These are the activations of a small neural network, seen along a few directions. Each row is one input.
Each table varies a few parts of the input and shows all the possible inputs, shuffled.
Descriptions start from the smaller parts, as in this example, which fits no table here: ring(5) and (point or ring(9) or (values(3) and line(4))).
Shared parts are said once, and a part with two or three values counts as separate values.

Other details of the inputs shift rows strongly along three fixed directions, in all tables alike. That doesn't count.

A family of inputs:
x1: [-11   6  -2   6  -5   5   0  -5   2   1   7  15   5  -1]
x2: [ -2  -3   9 -13   4  20  -4  -9   1   2  17  22   6   1]
x3: [-5  7 -3  5 -5 14  6 -3 11  1  4 10  4  0]
x4: [ 25   2  33 -10  15  10  -8   0  -9  39   1  -3   2  15]
x5: [  3  -1  13 -12  -4  20   0 -12  10  -2  10  18   6   4]
x6: [ 2 -9 16  9 -4 22 -1 -4 -9 -3  5 17  4 -1]
x7: [-21   6 -11  14  -1   0   4  -5   2  -6   3   4   8   2]
x8: [-4  7  0  7 -8  9  6 -6  5  0  1 16  8 -1]
x9: [  5  11  13  -2  25 -16  -7   7   1  31  -3 -21   2  16]
x10: [ -1 -12  13   8   2  29   0  -2  -6  -4   5   9   3   3]
x11: [ -4  22  -6  11  18 -38  -3  16  14  26  -7 -28   1  11]
x12: [-27  19 -30  29  -7 -13  11   7  22 -11  -3 -12   9  -3]
x13: [ 12 -11 -18 -22 -10  -5   0   0  -9 -20  -7 -12 -19 -19]
x14: [-23  11 -16  17  -5  -7   4  -2   8  -6   4   5   6  -2]
x15: [-15  -5  -2   8   7   3   1   3   6  -9   6  11   3   3]
x16: [ 56 -23  20 -41   4  -2 -12   1 -42  21 -17 -31 -22  -7]
x17: [-5 -3  7  1  1 15 -3  4  6 -5  8 13 -4 -1]
x18: [ 7 -6 18  4 -7 22  3 -5 -5 -2  4 25  0  0]
x19: [  3 -10 -24 -10 -15 -19   3   2  -1 -27 -13 -24  -8 -15]
x20: [-16   1  -4   0   8   7   1  -5   5  -4  11   9   9   3]
x21: [  9  -1  18   8  16 -18  -7   7 -13  25  -8 -10  -4  15]
x22: [  7 -15 -21 -18  -8  -6  -3   1 -12 -21  -8 -21 -16 -21]
x23: [ 16 -21  -3 -35  -8  12  -3 -18 -18 -16  -3 -17  -1 -12]
x24: [-7 -6  6 10 -3 10 -3 -3 -5 -4  6 15 -2 -1]
x25: [  5 -16  20   4   0  29  -2  -8 -16  -3   4  16   6   2]
x26: [-12   2  -5  22  -4   7   5   7   9  -9   0   2   1  -1]
x27: [ 12  -7 -24 -31  -7 -11  -1  -9 -10 -14  -3 -10 -11 -16]
x28: [  7 -11 -23 -28  -5  -9  -2  -8 -14 -15  -1 -16  -7 -18]
x29: [  7 -10  16 -12   3  21  -2  -6  -3  -3  14  29  -5   1]
x30: [-13  12 -10   9  -6  -3   5  -4  10  -2   3  14   2   0]
x31: [ 4 -6 16  6 -7 22  0 -3 -7 -3  4 21  3 -1]
x32: [-6  3  3 12 -6  3  3  0  4 -4  4 21 -5  0]
x33: [  3  -4 -32  -7 -17 -14   5  -5 -15 -20 -15 -24  -2 -21]
x34: [ 11   8  18   4  20  -7  -2   5  -5  34  -6 -21   6  19]
x35: [-24   3 -11  19   4   0   3   9  15 -13   2   0   2   1]
x36: [ -7  -4 -39   0 -14 -34   8   7   5 -33 -21 -36  -6 -14]
x37: [-11   8  -3   3  -7   1   3  -2  19  -7   4   5  10   2]
x38: [ 14  11  17  -8  18 -11 -10   7   1  34   0 -12  -1  13]
x39: [ 21   6  26  -3  10  -4  -5   1 -11  36  -5  -2   6  13]
x40: [  1  21   1  15   7 -44   5  20  23  15 -15 -17  -2  16]
x41: [-8  8 -3 -2  1 11  0 -2 14 -1 10 11  1  0]
x42: [ 19 -22  -3 -24 -14   7  -6  -9 -30 -13  -5  -2 -17 -18]
x43: [ 11   6  13  -2  16 -24  -6  14   0  24  -3  -4  -5  13]
x44: [-6 -9  8 -1  5 13 -3 -1  1 -5 12 19  1  0]
x45: [-12   3  -3  14  -3  10   5  -6  -2  -5   0   4  14   2]
x46: [-14   5  -3   5  -4   1   3  -4  17  -8   5   2  11   2]
x47: [-10   3   2   9  -7   0   4   5  17 -11   2   9   4   3]
x48: [  3  22  -4  23   8 -38   7  23  15  20 -17 -20  -6  12]
Description of these inputs: values(2) and line(4) and (point or ring(5)).
The inputs of x27 and x29 match in every part but the values(2) part. If x14 is changed in the same way as x27 into x29, which row does it become? -> x24
The inputs of x44 and x28 match in every part but the values(2) part. If x32 is changed in the same way as x44 into x28, which row does it become? -> x30
Change only the line(4) part in x33. List by row number the other rows that result. -> x8, x39, x45
List by row number the other rows that have the values(2) part and the line(4) part in common with x35. -> x10, x15, x21, x25, x36
Change only the values(2) part in x35. List by row number the other rows that result. -> x9

A family of inputs:
x49: [-11   4 -16   9  -1  -8   4  -1  -1  -5  -5 -10   8  -1]
x50: [-5 10 20 29  7 -4  2 14 13 15 -1  9  2 16]
x51: [10 -6 25 -1 13 18 -7 -2 -9 19  3 -1  4 10]
x52: [ 14  -6   5 -17   7  -2  -5  -8 -18  15  -4 -15  -1   2]
x53: [  7 -13 -22 -11 -19   4   5  -7 -17 -27  -8  -5  -9 -22]
x54: [-24  17  -2  46  -4  -7  10   9  20   1  -5   5  13  10]
x55: [ 18 -11   5 -18   9  -8  -7   1 -18   8  -5 -16  -7   0]
x56: [  6 -22  -4 -22  -8  30  -2 -16 -20 -22   7   7  -2 -17]
x57: [  4   9  -3   3   3 -21   0   9   7   9  -5  -2  -5   5]
x58: [-12  12 -17  12  -4 -22   5  10  19 -10  -4   4  -4  -2]
x59: [-11   5 -23   0   0 -19   2   5  10 -10  -1 -10  -4  -5]
x60: [-18  15 -12  16  -5 -15   3   8  23  -6   2  11   2   2]
x61: [  4  -7 -32 -21 -22  -6   3  -8  -8 -30  -6  -8 -12 -25]
x62: [ 14  -7   7 -10   9  -5  -5   3 -14  12  -7 -17  -4   2]
x63: [ -3  13   9  24   5 -14   3  13   9  16  -6   0   2  12]
x64: [  2 -18  19   1 -12  52   0 -14 -11 -12  12  28   4  -5]
x65: [ 13  -8  18  -7  10   8  -6  -4 -17  18  -2  -8   5   7]
x66: [ 19 -11  -3 -32   5 -15  -9  -1 -11   3  -3 -18 -13  -7]
x67: [ 16  -5   5  -6  11 -14  -6   7 -12  13 -12 -28  -7   4]
x68: [ 9 16 16 -6  2 -2  3  1 25 14  0 -2 11 16]
x69: [ 10 -10  25  -8  13  11  -8   2  -7  11   5   4  -3   8]
x70: [-21  14  -9  37  -5 -19   8  18  24 -10  -7   1  -1   5]
x71: [-28   1  -8  10 -19  43   8 -15  15 -30  21  44  12 -11]
x72: [  3 -21  -5 -23  -7  28  -2 -14 -13 -22  10  11  -6 -14]
x73: [ 14 -11  20 -14  13   6  -8  -1 -12  10   4   1  -3   5]
x74: [ 13  -6   7  -3   9  -6  -6   0 -15  15 -12 -24   0   4]
x75: [ -1  14  -3  13   3 -21   3  10   7  12  -7  -4  -2   7]
x76: [ 1 12 14  7  5 -1  0 -2  3 20  2 10  7 11]
x77: [-24  -2 -51  -1 -22   0  10  -8   4 -44  -2 -10  -1 -26]
x78: [ 14  -5  19 -20  11  11  -7 -12 -15  21   6  -1   3   6]
x79: [-22  15   2  28  -3   8   8  -2  16   2   7  23  13   9]
x80: [  3   9  -7   7   1 -27   2  11   4   8 -11 -10  -7   4]
x81: [  6  12  -8   1   2 -25   1   8   3  10  -9 -10  -6   2]
x82: [-18   6  -3  18   3   7   2   2  10  -1   4   3  10   5]
x83: [ 20 -10  -4 -29   7 -16  -7   1 -13   4  -5 -19 -14  -6]
x84: [ -6  16   8  27   5 -13   3  12  10  19  -6  -2   7  12]
x85: [-22   2  24  26  10  31   0   2  18   1  18  30  12  17]
x86: [-20   8  -1  18   4  12   3  -1  11  -1   9  13  14   6]
x87: [  3  -7 -20 -21 -20   9   1 -13  -8 -23   1   2  -5 -20]
x88: [ 15  -6   5 -19   9  -3  -5  -3 -14  13  -2 -12  -6   1]
x89: [ 10 -11  29  -5  14  14  -8   2  -6  11   5   3  -3  10]
x90: [  4  -8 -32 -15 -22  -3   5  -9 -13 -26 -10 -12  -9 -24]
x91: [  1  10 -15  16  -2 -40   4  19   5   3 -19 -23  -7   1]
x92: [ 14  -5  21 -25  10  19 -10 -12 -10  19  13   6   3   4]
x93: [  3  13 -14  -3  -5 -31   1   2   0   7 -12 -19  -1  -1]
x94: [ 17  -7  18 -24  13  12  -8  -7 -12  17   8   1  -3   4]
x95: [-26  -4 -24  20 -26  20  12  -8   5 -38   3  16   9 -18]
x96: [ 19 -12   5 -24   9  -9  -7   0 -14   7  -4 -14 -12  -1]
x97: [ 19  -6   4 -30   7  -5  -9  -5 -13  12   1 -14  -7  -3]
x98: [ 13 -12  26 -23  11  19 -11  -8  -6  15  16  14  -1   6]
x99: [  6   7 -13  -5  -1 -34  -1  11   7   1 -11 -12 -10  -2]
x100: [  1   9 -14  14  -1 -42   4  20   6   0 -20 -23  -9   1]
x101: [-2 13 12 19  6 -4  2  5  5 19  0  7  8 12]
x102: [-20  10  22  28   5  20   3   4  25   4  18  44   9  15]
x103: [-17   2   1  17   4   4   2   6  12  -5   5   7   5   6]
x104: [-1  5 37 18 13 15 -2  6  8 20 12 32  7 19]
x105: [  0 -19  14 -26  -7  52  -5 -28 -12 -12  24  29   7  -8]
x106: [  4 -11 -30  -8 -22  -4   6  -9 -18 -27 -12 -13  -3 -23]
x107: [  2 -15   0   1 -16  26   3  -7  -9 -22   1  10  -4 -12]
x108: [  1  11  -6  15   3 -31   3  15   3   8 -12 -12  -3   5]
x109: [-17  14  -2   1   1  11   7  -3  36  -5  11   3  18   7]
x110: [-24  -1 -43  -5 -20   8   8 -11   6 -41   5  -1   2 -25]
What do these inputs look like to the network? -> values(2) and (point or (line(5) and line(6)))
The inputs of x103 and x91 match in every part but the values(2) part. If x94 is changed in the same way as x103 into x91, which row does it become? -> x81
The inputs of x66 and x99 match in every part but the values(2) part. If x89 is changed in the same way as x66 into x99, which row does it become? -> x70
Change only the line(5) part in x77. List by row number the other rows that result. -> x52, x72, x88, x96
Change only the line(6) part in x61. List by row number the other rows that result. -> x53, x63, x75, x81, x107
Change only the line(6) part in x54. List by row number the other rows that result. -> x76, x79, x93, x95, x106
